A small network was shown many inputs. Here are its activations along a few directions, one row for each input.
In each table, some parts of the input vary, and every possible input appears once, in random order.
Descriptions start from the smaller parts, as in this example, which fits no table here: one of 8 places around a ring, together with either a single point or (one of 2 separate values, together with one of 4 places along a line) or one of 9 places around a ring.
Shared parts are said once, and a part with two or three values counts as separate values.

Other details of the inputs shift rows strongly along two fixed directions, in all tables alike. That doesn't count.

Table:
row 1: -24   8 -75  29  43 -22 -18   5   2 -31  83 -18  56 -14
row 2:   10   33  -44  -27   10  -44  -80  -18   -4   38   33 -106   28  -30
row 3: -13  56  22  40  -5   5   5  18  -6 -40  49 -34  88  12
row 4: -64 -57  84 -75 -20  17 -85 -52  21 -14 -45  31 -61 -23
row 5:   2  24 -76  60  26 -28  -2  13 -20  28  61 -50   7 -23
row 6: -40  69 -20   3  21 -28 -85 -12 -17 -22  42 -31  28 -39
row 7:  53 -24 -20  48  28  28  61  64  26  -5 -28  77   0  30
row 8:  66 -15 -32  -7 -16  36 101  11  26  -2 -59  38  15  33
row 9:   1 -46 -48  -9  16  29  94  -1  43 -33   4  79  34  35
row 10:  -95 -116   50  -24    7    0  -83  -63   -6   18   11   34  -91  -38
row 11: -19 -42 -52  11   5  29 113 -16  17 -14   7  79  14  21
row 12:  -33  -37   78  -44  -37   14  -67  -41    0   39  -62    0 -103  -32
row 13:   7 -17 -35 -19   2  40 100 -12  35 -51 -25  71  34  39
row 14:  36  63  22  41 -10   7 -12  58  -5  -4  23 -60  72  32
row 15:  13  84 -48  56   4 -16   0  19 -27  19  15 -25   3 -27
row 16: -14 -90  60 -86   0   8 -98 -36  40  41 -36  -1 -76   3
row 17:  -18  -63  113  -87  -34  -24  -38  -39  -23   31  -40  -17 -101    9
row 18: -61  58 -37 -31   2 -23 -48 -64 -25 -14  35 -70  25 -32
row 19:   12   78  -19    5   16  -29 -101   25  -12   12   17  -60   11  -21
row 20:   36   55   16  -70    4  -54  -62   16  -30   -5   41 -103   32   20
row 21:  38  -2 -36   9 -16  40 118  -3  14   5 -45  43 -11  28
row 22:   13  -80  120 -105  -35  -27  -57  -24  -13   25  -54  -21  -74   14
row 23:  62   3 -16   3 -11  45  76  51  34 -16 -49  60  10  38
row 24: -59  72 -22  -8  -6 -21 -55 -41 -29 -15  38 -55  21 -49
row 25: -52 -53 113  15 -35  38  11 -29  -1  -8 -19  47 -29   7
row 26: -15  54 -17 -22  -3 -48  50 -13 -42 -38  56 -39  49  15
row 27: -46 -82  52  -7  21  21 -28 -16  18 -17 -24  87 -50 -14
row 28:  59 -15  48  60 -37  39  89  60  12   2 -43  33  40  48
row 29:  33  47 -48  57  26 -31 -22  39 -17  15  16 -42  35 -27
row 30: -32  74 -50  46  12 -12   5  -7 -32 -18  41   8  29 -35
row 31:  -8 -61  70 -96 -14  22 -90 -43  30  21 -65  -8 -75   7
row 32: -22  47  15 -68   6 -63 -45 -21 -29 -42  60 -78  48   7
row 33:  64  -3 -17  16 -26  34  89  39  21  -3 -62  51  10  19
row 34:  -14   75   43   46  -23  -16  -54    7  -33   25   33 -103   24  -15
row 35:  34  12 -72  45  26 -37 -22  26  -6  20  47 -57  37 -17
row 36:  55 -62 -44  38  28  24  65  52  40  -1   1  66   1  41
row 37: -14 -78  25 -30 -13  18  10 -35  19  49 -38  31 -79   1
row 38:   4  59 -52  71  27 -22  -3  23 -28  22  31 -34   5 -33
row 39: -20 -26 -29  65  22  30  95  12  -6 -23   4 104  -1  -6
row 40:  62  -2 -18  48 -10  21  74  50  12   5 -55  74  -3  16
Each input here is: one of 5 places around a ring, together with either one of 2 separate values or one of 6 places around a ring.
Changing only the place on the ring of 5 turns row 32 into row 22. The same change can be made to row 6. Which row results?
Answer: row 40
Changing only the place on the ring of 5 turns row 31 into row 21. The same change can be made to row 19. Which row results?
Answer: row 15
Change only the place on the ring of 6 in row 8. List by row number the other rows that result.
Answer: row 2, row 29, row 33, row 35, row 40
Which other rows agree with row 24 in the place on the ring of 5? List them by row number.
Answer: row 10, row 11, row 18, row 25, row 26, row 30, row 39
Change only the choice among 2 separate values in row 32. List by row number the other rows that result.
Answer: row 3

Table:
row 41:  17 -63  51 -37  -8   9   1   7  22  -1 -33  35 -23  29
row 42: -10   3  49 -14 -18   5 -28 -10  -3   3 -13 -21  -9   4
row 43:   3 -18 -12  38 -10  33  96  10  10 -19 -14  70  14  18
row 44:  11  17 -31   7   7  -8  65  11 -12 -21  24  11  30  18
row 45:  22  -8  20 -33 -10  -2 -39   3   8  13 -31 -17 -19   1
row 46: -22  42 -48   5  18 -35 -28 -15 -21  -8  65 -67  46 -21
row 47:   4 -59  50 -35 -13  15  15  -7  16   5 -25  28 -29  28
row 48: -11   6   8 -28  -7 -12 -22 -22 -10  12 -13 -15 -31 -15
row 49:   8  -2  18 -31 -14   1 -27 -11   5  20 -22 -26 -25   0
row 50:   0  -4 -54  28  28   5  44  14  11 -26  31  35  32   9
row 51:  13  15 -55  22   6   6  56   2   3   0   3  13  19  -1
row 52:  11  17 -67  30  23  10  35  11  11  -8   8  29  19  -5
row 53: -29  12  37 -11 -14  -8 -24 -21 -19  -5  -1  -9 -16 -12
row 54:  20  51 -30  67  17 -31 -63  37 -25  42  34 -72   8 -33
row 55: -42  -8  14   8   7   8 -42 -14   3  -7   7  19 -13 -23
row 56:   4  -1  51 -16 -11   3 -39   5   2  -2 -21 -14  -3   3
Describe the family of inputs behind these rows.
Answer: either a single point or (one of 3 separate values, together with one of 5 places along a line)
Change only the choice among 3 separate values in row 53. List by row number the other rows that result.
Answer: row 44, row 48

Table:
row 57:  16 -46   9  27   9  13  47  20   8  12 -15  48 -31  19
row 58:  23  35  29 -29 -24  -9 -33   9  -8  11  -7 -72   5   4
row 59:  -7  14 -21  16  14   6  25   9  -2 -29  29  15  29  13
row 60:  64 -13  15 -12 -22  14  83  44   9 -12 -34  39   6  41
row 61:   9 -59  13 -29  12  16  -6  -9  21  18 -29  35 -48  11
row 62:  15  45 -24  12  14 -10 -30  10  -1  -4   0 -31  23 -14
row 63: -30 -34  43  -6  -8   3  -9 -32 -10   4 -23  21 -43 -17
row 64:  -5 -32  28  -7 -20  12 -28 -18   6  39 -36   2 -61  -9
row 65:  -1  45  -5  23  -5   1 -49  11  -3   9  10 -42  14 -13
row 66:   6 -17  11  12  10  10 -12  18   7  -2  -2  18  -9  12
row 67:  27  12  20 -30 -14 -21 -36   9  -8   5  11 -71  24   7
row 68: -15 -15   1  -7  -8   3  19 -25 -10  -2 -17  18 -23  -7
row 69: -31  18   9  10  -8  -6 -23 -24 -15   9  17 -29  -9 -24
row 70: -12  29  15  24  -5  -2 -53   6  -7  27   6 -41  -5 -22
row 71:  -2 -30  32 -26   1  -2 -53  -2  14   7 -28  22 -42 -10
row 72:  -3   5 -16  -2  15 -24 -47  -6 -14  24  22 -44 -19 -10
row 73: -31  27  12   0 -10   7 -42 -16  -7  -7  13 -21   7 -14
row 74: -21 -69  14 -18 -10  11  22 -26  10   0 -13  37 -30   5
row 75:  -3 -35  30 -12  -9   2 -30 -19  -3  29 -44   7 -59 -13
row 76: -13 -30   0 -13  15  15  24  -6  18 -26  -2  44  -6  16
row 77:   1 -40  21 -42  -1  -1 -44 -15  11  24 -32  20 -54 -13
row 78: -33  25   3 -17  -3   2 -46 -24   3  -8   9 -24   3 -16
row 79: -35 -33  25 -46 -16  20 -21 -40  14  11 -28  17 -42  -9
row 80:   4  13 -34  42   9   6  59  18   1 -20  36  15  57   7
row 81: -29 -28  39 -22  -8   5 -30 -14   0 -13 -10  35 -28  -7
row 82:   5   8  -4  20   5 -21 -16  13 -13  17   5  -8 -16 -16
row 83: -33 -10 -20 -35   8 -14 -37 -32   5  -3  20 -32  12 -16
row 84:  -5  21  27 -41  -3 -22 -16 -15 -12  -8  23 -46  19  24
row 85:  20   9   4 -15 -12  -8  49   2   3 -18  11 -11  49  37
row 86:  -6 -34   2   3 -21  31  65 -13   9   2 -28  54 -30  13
row 87:  34  15 -40  46   8   9  36  40  10 -12  16  10  53  16
row 88:   0 -34  28 -35  -1   8 -42 -24  11  24 -48   9 -50 -15
row 89: -18 -37  17  -1  -4  16   8  -8  13 -18  -1  35   7   8
row 90: -24  36   2  16   5  -9 -21 -11 -23  -7  19 -23  20 -22
row 91:  18  -3 -15  42   7   5  19  32   5   8  13   5  30   6
row 92:  36   0 -39  24   1  -2  53  26  -2   9  -9  33  -6   9
row 93:  29   5 -14  29   1  11  33  39   7 -11  -9  42  11  13
row 94:  38  38  15 -19 -14 -13  -3  18 -13  -4 -13 -55  22   8
row 95:  27  32 -32  47   9  -5  35  45  -7   0  15  14  29   1
row 96: -23  13 -30  -7  13 -23 -12 -19 -17  -5  40 -34   2  -9
row 97:  32 -42  54 -39 -14  11  15  13   6   3 -28   6 -26  34
row 98: -27   8 -12 -20  -2 -26 -28 -23 -20   2  19 -18 -17 -22
row 99: -29  18  -4 -27   7 -19 -49 -16  -3 -17  18 -12   2 -20
row 100:  -6  31  -9  24  21 -21 -49  18 -15  14  38 -46  15 -13
row 101:   7  54 -79  -1  15 -15  42   8  -6 -22  35  -7  49  -5
row 102:   0  -3 -17   1   4 -22 -50  -7  -8  26  18 -48  -3 -15
row 103: -29 -39  36 -13  -7  -7  -9 -22  -8   3  -8  30 -47 -15
row 104:  26 -55   5   7   3  26  31  17  35  -3 -31  57  -5  21
row 105:  -6  22   7  19   5 -21 -44  -4 -20  22  -2 -42 -13 -28
row 106:  25  23  14 -12 -25  15  71   9   5 -14 -15   8  29  43
row 107:  -6   4 -24  25  16  -6  44   2  -9 -14  33   7  13   4
row 108:   7  23  25 -39 -17 -20   8  -3  -9 -11   4 -16  18  20
row 109:  -4  43  -1  28   8 -17 -46  11 -19  14   9 -46  15 -25
row 110:   2  31 -29  33   7  -3  48  20 -12 -20  28  22  36   0
row 111:  33   2  21 -12 -20  16  93  10   5 -23 -34  38  24  48
row 112:  41 -16 -27  13  -7  41  75  16  31  14 -39  54  -9  21
row 113:   9 -10 -14   9   3  29  73   6  17 -33 -28  68  13  17
row 114:  32  66 -57  39   8   6  19  30  11  -5  16 -23  48   2
row 115: -36 -53  17 -52  10   5 -20 -36  12  -2  -9  19 -42  -1
row 116: -36 -41  43  -9   6   7 -18 -17  -1  -1   5  24 -29  -2
row 117:   2  32 -54  42  12 -15  47   8 -11 -17  53 -21  58  -4
row 118: -32 -38  27 -49  -5  10 -22 -42   6   1 -35  22 -41 -14
row 119:  18  20 -16  47  -5   9  32  20   0  19  -4  -3   1  -2
row 120:  22  24 -12  34   2  11  14  26   0  -9 -13  10  21   4
row 121:  -5   1  -3  18   7 -23 -46   2  -9  23  24 -45   3 -19
row 122:  -4  14  -7  -9  24 -18 -68   0   3   3  20 -38  -1 -10
row 123:  16   2 -38  -6  13  -9 -23  -1  10  15  13 -31  20  -7
row 124: -24  14 -23 -11  13 -15 -32 -15   6 -20  31 -30  36 -12
row 125: -14  38 -10  31  -4  10  15   1 -10  -4  23  -8  27  -8
row 126:  -6 -18  18   9  -7  28  37  -2   4 -25 -27  57  -2  11
Changing only one part turns row 115 into row 118. The same change can be made to row 61. Which row results?
Answer: row 88
Changing only one part turns row 107 into row 63. The same change can be made to row 96. Which row results?
Answer: row 68
Describe the family of inputs behind these rows.
Answer: one of 2 separate values, together with one of 5 places along a line, together with either a single point or one of 6 places around a ring
Change only the place on the line of 5 in row 87. List by row number the other rows that result.
Answer: row 65, row 66, row 93, row 120
Change only the place on the ring of 6 in row 92. List by row number the other rows that result.
Answer: row 71, row 77, row 82, row 93, row 95
A walk changes only the place on the ring of 6. It starts at row 89 and steps to row 80. List the rest of the walk in order.
Answer: row 117, row 74, row 83, row 124

Table:
row 127:  21  36 -27  25  -2   5  88  22  -5 -24   9  29  42  25
row 128: -87 -35   7  11  18  -4 -60 -41  -2  -8  29  23 -34 -45
row 129:  -7  86 -39  30   7 -35 -31   0 -35   0  59 -96  58 -25
row 130:  24  -5 -15   3  -3   6  32  19  13 -13   2  12  33  18
row 131:  -5 -32  35  -7 -16  22  47  -6  11  -5 -26  51 -15  23
row 132:  28  32 -45  13  -4  13  78  23   4 -30   3  24  42  24
row 133:  -6  86 -19  12  14 -33 -73   6 -26  -3  43 -89  44 -31
row 134: -10  -1   7 -30  -6   0 -37 -24   4   7  -9 -21 -19  -5
row 135:  -9 -30  28 -21   4 -11 -66  -9   2  29  -5 -29 -37  -5
row 136:  15 -53  27 -20  -4  16  37  14  17 -11 -18  47 -17  30
row 137:  23  43 -50   7  19 -21  -1  18  -4  -2  46 -54  46   8
row 138: -30  -2  47 -31 -12  -6 -59 -26  -8  -2 -12 -15 -27  -8
row 139: -13  80 -32  14   3 -33 -58  -5 -27  18  47 -89  30 -34
row 140: -17 -57  58 -18 -18  15  15 -22   5   2 -33  33 -35  12
row 141:  13  50 -33  25   3 -16  49  13 -20 -21  29 -23  51   8
row 142:  -5 -60  62 -22  -5  10  -3  -1  11  -2 -24  39 -38  23
row 143: -10  87 -48  -5   4 -35 -29  -6 -22  -6  59 -88  62 -17
row 144: -83 -49  -3 -23  24   3 -52 -54  -4 -10  25  30 -26 -35
row 145:  31  28 -29  31   5  17  74  30  12 -24   2  23  53  27
row 146: -19 -26  28 -39  -9 -11 -41 -36  -4  17  -9 -29 -34 -12
row 147:  47  10 -47  16  15   2  76  38   8 -16  15  19  33  33
row 148:   3  75 -39 -17  18 -38 -64  -3 -16  -2  38 -88  37 -24
row 149:  26  32 -44  14  11  -7  34  29   2 -17  40 -27  58  20
row 150:  -6 -26  26 -19  -2 -11 -70 -11   4  28 -17 -23 -29 -14
row 151:  37  19 -50  34   3   2  87  24  -6  -4  -3  18  23  14
row 152: -39 -72 -28  24  21  22  37 -26  22  -6  -7  99 -44 -14
row 153: -21 -12  31 -49  -8 -14 -47 -33  -6  14 -10 -16 -40 -13
row 154:  -1 -30  34   7 -16  28  44   0   9   3 -28  51 -22  14
row 155:  16  44 -45  10   1 -15  50  11 -16 -21  29 -26  51   6
row 156:  18   8 -15  28  -5   3  47  15 -10   3  -4  11   3   1
row 157:  41  26 -42  46   5  23  68  40  12  -5  -6  22  36  13
row 158:   3 -37  18 -18 -18  31  39  -5  20 -11 -34  48 -16  22
row 159:  48  11 -48  34  15   3  72  45   5  -4   6  21  26  28
row 160: -22 -25  51 -25  -1 -10 -63 -14   0   8   7 -26 -19   3
row 161:  27 -46  13   1  -3  13  26  17  15  10 -41  51 -26  15
row 162: -20  -1  32 -15 -11  -2 -65 -17  -9  17 -17 -18 -42 -23
row 163: -13 -24  36 -10   0  -7 -69  -4  -1  27   2 -29 -34 -11
row 164: -27 -10  48 -14 -11 -13 -50 -24 -20  11  -5 -25 -32 -21
row 165:  16 -44  34  15 -10  25  26  15  16   2 -30  49 -11  17
row 166:   9 -31  16  12 -16  34  33   6  15   8 -39  49 -31  10
row 167:  -9   3   3 -12  -6  -1 -41 -16   0  18 -15 -22 -23 -12
row 168: -17 -11  26 -45  -8  -6 -56 -30  -1   7 -18 -16 -40 -11
row 169:  37  12 -27  48   8  16  73  43   6 -12  16  21  41  31
row 170:  27  49 -34  27   8 -16  26  30  -8 -21  29 -17  62  12
row 171:   0  83 -31  13  14 -33 -73   9 -23   8  37 -88  34 -36
row 172: -11 -15  26 -25   0  -3 -68 -17   7  25 -24 -25 -34 -17
row 173:  13 -46  15 -19 -10  13  54  -9   7  -2 -32  44 -31  17
row 174:   9 -43  20  15 -15  24  47   2   7  13 -32  42 -30   8
row 175:  -7 -31  30 -38  -3 -10 -65 -19   9  16 -11 -21 -25  -8
row 176:  33  33 -28  28   7  11  74  33   6 -29   1  26  49  25
row 177:  -4  70 -17  15  17 -40 -71  12 -30   1  61 -92  40 -19
row 178: -41 -76 -25   2  26  28  40 -37  18 -14  -1 100 -36  -8
row 179:  -7 -55  39 -39 -16  19  13 -25  17  13 -38  40 -50  11
row 180:   0 -45  32 -20 -13  20  -1 -11  11  13 -53  44 -58   4
row 181:  36  17 -29  36   3   9  69  34   9 -21   9  23  57  29
row 182: -34  20 -84  66  29  -4  31   0   2 -20  54  30  25 -31
row 183:  -1 -30  30  -3 -16  29  38  -4  15 -11 -33  50 -14  24
row 184:   0 -34  25 -26 -17  17  49  -5  10  -9 -28  52 -20  19
row 185: -81 -27  -8   6  25  -1 -33 -39  -5 -18  32  30 -10 -29
row 186:  42  22 -28  47   4   9  67  44   1 -17   5  29  45  20
row 187: -14 -27  41 -43  -8 -15 -65 -14   1   3  -8 -16 -19  -9
row 188:  18   6 -16  -2   0  14  36  14  16 -16  -5  11  30  15
row 189:  44  23 -52  17  10  16  74  27  19 -15  -2  17  42  23
row 190:  -9 -11  28 -29   2  -9 -69 -14   0  21 -26 -21 -39 -19
row 191:  -8 -16  37 -12  -5 -13 -74  -3  -6  22 -12 -19 -31 -21
row 192:  -9  -8   6  -9  -5 -11 -26 -19  -8  23  -7 -30 -22 -14
row 193: -18  88 -18   9   5 -39 -58  -5 -36   3  51 -85  36 -31
row 194:   3 -29  29  11 -16  35  34   2  13  -3 -34  50 -21  16
row 195: -27   1  46 -17 -12  -2 -64 -20 -11   6 -12 -17 -33 -18
row 196: -24  -2  37 -19 -12 -10 -57 -19 -13  24 -10 -18 -43 -25
row 197: -11   6  31  -3  -1   3 -50  -6   0   7  -5 -24  -5 -13
row 198:  40  42 -55  13  13 -17  29  28  -2 -12  24 -19  51   9
row 199:   9 -37  12  -3 -12  22  45  -2  14  17 -39  49 -34  14
row 200:  37  27 -41  13   5  12  75  32  11 -29   1  23  49  23
row 201:   2  94 -58  11  12 -43 -35   2 -31  10  47 -84  41 -26
row 202: -28 -27  37 -40 -15  -9 -41 -33  -5   7  -5 -28 -23 -10
row 203:  22 -46  21  16  -9  24  25  19  18  12 -35  48 -20  12
row 204: -11 -20  38 -13   1 -13 -70  -1  -7  23   0 -25 -38 -13
Changing only one part turns row 181 into row 175. The same change can be made to row 131. Which row results?
Answer: row 179
Changing only one part turns row 191 into row 187. The same change can be made to row 156. Which row results?
Answer: row 155
Describe the family of inputs behind these rows.
Answer: one of 6 places around a ring, together with either a single point or (one of 2 separate values, together with one of 6 places along a line)
Change only the choice among 2 separate values in row 145. List by row number the other rows that result.
Answer: row 176
Change only the choice among 2 separate values in row 140. List by row number the other rows that result.
Answer: row 141
Change only the place on the ring of 6 in row 200. List by row number the other rows that result.
Answer: row 133, row 148, row 171, row 176, row 190
Change only the place on the line of 6 in row 143. List by row number the other rows that result.
Answer: row 130, row 149, row 158, row 188, row 202
A walk changes only the place on the ring of 6. It starts at row 159 and steps to row 147. List the rest of the walk in order.
Answer: row 136, row 142, row 177, row 204
